K602: [ 99 138 142 111 110  85  91  91 131 155 150 154 102 104]
K25: [139 138 175  81  83  84  70  70 168 158 146 178 129  76]
K601: [157 116 118 141 142 161 159 157 129 159 106 107  92 149]
where: [150] : K602, 10
where: [139] : K25, 0
where: [178] : K25, 11
where: [83] : K25, 4
where: [158] : K25, 9
where: [116] : K601, 1

K502: [161 136 164  99  69 168]
K998: [161 111 164  99 100 131]
K890: [184 111 183 113 137 147]
K818: [161 111 164 113 137 147]
where: [184] : K890, 0
[161 111 164  99 100 131] : K998
where: [131] : K998, 5
where: [183] : K890, 2
where: [168] : K502, 5

K154: [151 135 140 111 104 134 154 127 112  95 125  97 179 110 105 123 109 133
 146 146  69 120 115 127 124 108 118 145 111  95 122 139 123 167  99 114
 149 135  96 111 117 127 142 139 131]
K7: [141 147 158 125 117 132 131 122 121 128 133  99 127 126 128 127 128 130
 146 114 113 152 125 115 110 112 120 152 100 122 102 148 150 131  94 116
 148 134 128 127 121 146 149 135 135]
K754: [115 132 142 132 119 174 161  95 124 118 162 124 151 128 129 103 128 115
 138 150 119 153  93 164 156 151 117 132 120 131 126 127 135 147 109  91
 149 130 116 110 119 107 138 151 123]
K298: [128 132 137 122 140 142 140 132 119 117 141 125 116 121 121 116 127 116
 124 129 132 122 150 117 121 153 152 107 127 113 127 120 134 154 127 117
 138 134 114 119 110 135 150 150 140]
K589: [104 136 125 106 123 112 119 133 129 149 129 113 122 130 123 115 131 112
 119 127 133 144 118 133 142 143 130 105 127 137 124 155 129 127 132 118
 155 142 122 132 144 133 119 132 108]
K80: [169 136 141  88 113 131 133 106 132 106 128  87 149 120 113 128 117 117
 137 145 103 130 139 143 129 127 121 130 102  86 109 132 127 157 111 105
 138 143 136 120 108 109 155 141 130]
K461: [135 139 135 102 106 120 120 116 120 106 117 121 155 123 118 136 131 122
 138 130 108 128 119 137 135 124 119 133 124 120 123 124 126 159 110 110
 141 142 105 128 125 133 139 165 130]
K853: [159 115 138 101 127 122 140 128 110  89 129 114 160 122 108 113 140 119
 115 131  88 147 113 111 129 134 129 129 144 111 111 150 105 169 119  90
 135 121 112 120 119 148 115 156 148]
K526: [113 132 162 150 112 137 150 131 106 111 117 110 149 127 125 119 117 126
 113 147 104 131 123  81 111 106 116 152 104 116 136 160 118 158 112 137
 127 108 119  88 126 149 116 111 127]
K356: [146 122 126 122 137 115 100 147 133 128 112 138  92 147 154 157 142 155
 105 129 136 127 146 108 122 121 119  89 118 142 131 113 121 125 157 175
 107 129 138 146 127 134 124  88 134]
[159 115 138 101 127 122 140 128 110  89 129 114 160 122 108 113 140 119
 115 131  88 147 113 111 129 134 129 129 144 111 111 150 105 169 119  90
 135 121 112 120 119 148 115 156 148] : K853
[141 147 158 125 117 132 131 122 121 128 133  99 127 126 128 127 128 130
 146 114 113 152 125 115 110 112 120 152 100 122 102 148 150 131  94 116
 148 134 128 127 121 146 149 135 135] : K7
[113 132 162 150 112 137 150 131 106 111 117 110 149 127 125 119 117 126
 113 147 104 131 123  81 111 106 116 152 104 116 136 160 118 158 112 137
 127 108 119  88 126 149 116 111 127] : K526
[135 139 135 102 106 120 120 116 120 106 117 121 155 123 118 136 131 122
 138 130 108 128 119 137 135 124 119 133 124 120 123 124 126 159 110 110
 141 142 105 128 125 133 139 165 130] : K461
where: [92] : K356, 12
[128 132 137 122 140 142 140 132 119 117 141 125 116 121 121 116 127 116
 124 129 132 122 150 117 121 153 152 107 127 113 127 120 134 154 127 117
 138 134 114 119 110 135 150 150 140] : K298

K884: [133 117 136 162 143 115  69 176 137 138]
K85: [185 128 111  93 133 164 136  95 135  99]
K523: [161 105 105  92  88 192 159  59 116 116]
K457: [146 146 126 119 138 132 139 112 120 105]
K61: [126 162  91 136 155 108  97 182 155 117]
K378: [120 100 118  87 120 134 188  72 123 131]
K118: [144 144 147  98 136 151 122 127 170 111]
where: [98] : K118, 3
where: [92] : K523, 3
where: [185] : K85, 0
where: [131] : K378, 9
where: [97] : K61, 6
where: [108] : K61, 5
[146 146 126 119 138 132 139 112 120 105] : K457

